Here are a small network's activations along a few directions, averaged over the inputs that share one value of a field.
Values that are neighbours, or in one group, have similar rows; names and order tell nothing.
In the rows, zero is written as 500.
Random noise pushes rows far along 6 fixed directions. That doesn't count. These rows show it; they differ only by the noise:
[538 700 359 291 591 490 373 450 616 368 415 534 438 593 602 507 563]
[666 711 332 688 597 486 414 625 674 516 367 376 363 619 332 583 653]
[370 692 272 565 358 490 463 532 573 365 260 386 489 492 471 491 572]
[546 521 448 569 500 561 415 497 575 477 378 557 455 526 403 554 475]
[633 410 590 368 547 504 316 391 518 525 407 554 359 528 589 458 368]
[556 588 493 329 567 520 494 507 616 518 560 475 698 621 566 381 483]
[487 450 420 361 643 551 429 377 540 368 506 788 431 520 564 656 427]
[394 387 492 398 410 564 402 354 466 388 356 675 469 429 569 519 336]


Values of Fub:
w4: [421 763 307 618 364 559 413 533 537 316 227 402 444 555 377 509 683]
w20: [448 557 530 442 574 517 597 501 505 522 584 615 672 486 439 543 630]
w6: [538 689 398 368 635 393 481 548 542 494 506 279 515 668 624 393 678]
w14: [550 647 472 569 591 605 382 469 574 410 317 624 341 535 337 629 662]
w9: [510 258 532 639 517 353 492 440 349 523 345 321 138 392 560 555 510]
w18: [280 413 560 582 271 605 686 572 375 479 520 537 764 343 337 540 461]
w17: [377 516 621 277 333 508 389 398 428 474 335 373 552 473 631 302 511]
w5: [456 484 674 423 355 679 427 459 461 485 428 640 612 363 329 436 508]
w2: [437 541 537 364 389 594 579 485 519 393 593 626 677 413 478 533 497]
w13: [445 569 542 365 411 590 470 429 439 447 434 605 551 431 418 494 594]
w19: [525 744 470 229 433 426 467 477 487 421 528 452 389 504 686 414 616]
w10: [459 540 403 579 585 552 525 531 465 428 613 673 379 437 517 661 507]
w8: [443 513 472 433 538 582 581 520 530 355 597 755 529 421 389 700 558]
w12: [592 319 653 442 538 529 339 400 478 589 510 559 333 582 525 452 378]
w1: [361 538 464 588 438 631 529 543 552 360 562 691 634 445 347 569 423]
w11: [653 577 446 487 730 506 470 496 566 531 686 589 403 613 486 600 496]
w15: [687 695 427 569 566 439 421 611 645 584 444 278 443 646 500 399 640]
w3: [413 354 630 505 417 576 687 501 431 494 719 701 800 439 505 524 321]
w16: [610 567 479 587 585 559 455 508 524 542 531 556 439 578 454 563 503]
w7: [711 705 573 612 385 448 313 621 552 613 382 296 306 507 390 476 593]
Fub is arranged as a ring.
Which values are neighbours of w2? Give them in the order they are listed.
Answer: w19, w8
Which values are neighbours of w6? Give them in the order they are listed.
Answer: w4, w14
Which values are neighbours of w13? Give them in the order they are listed.
Answer: w20, w5
Which values are neighbours of w1? Give them in the order they are listed.
Answer: w10, w11
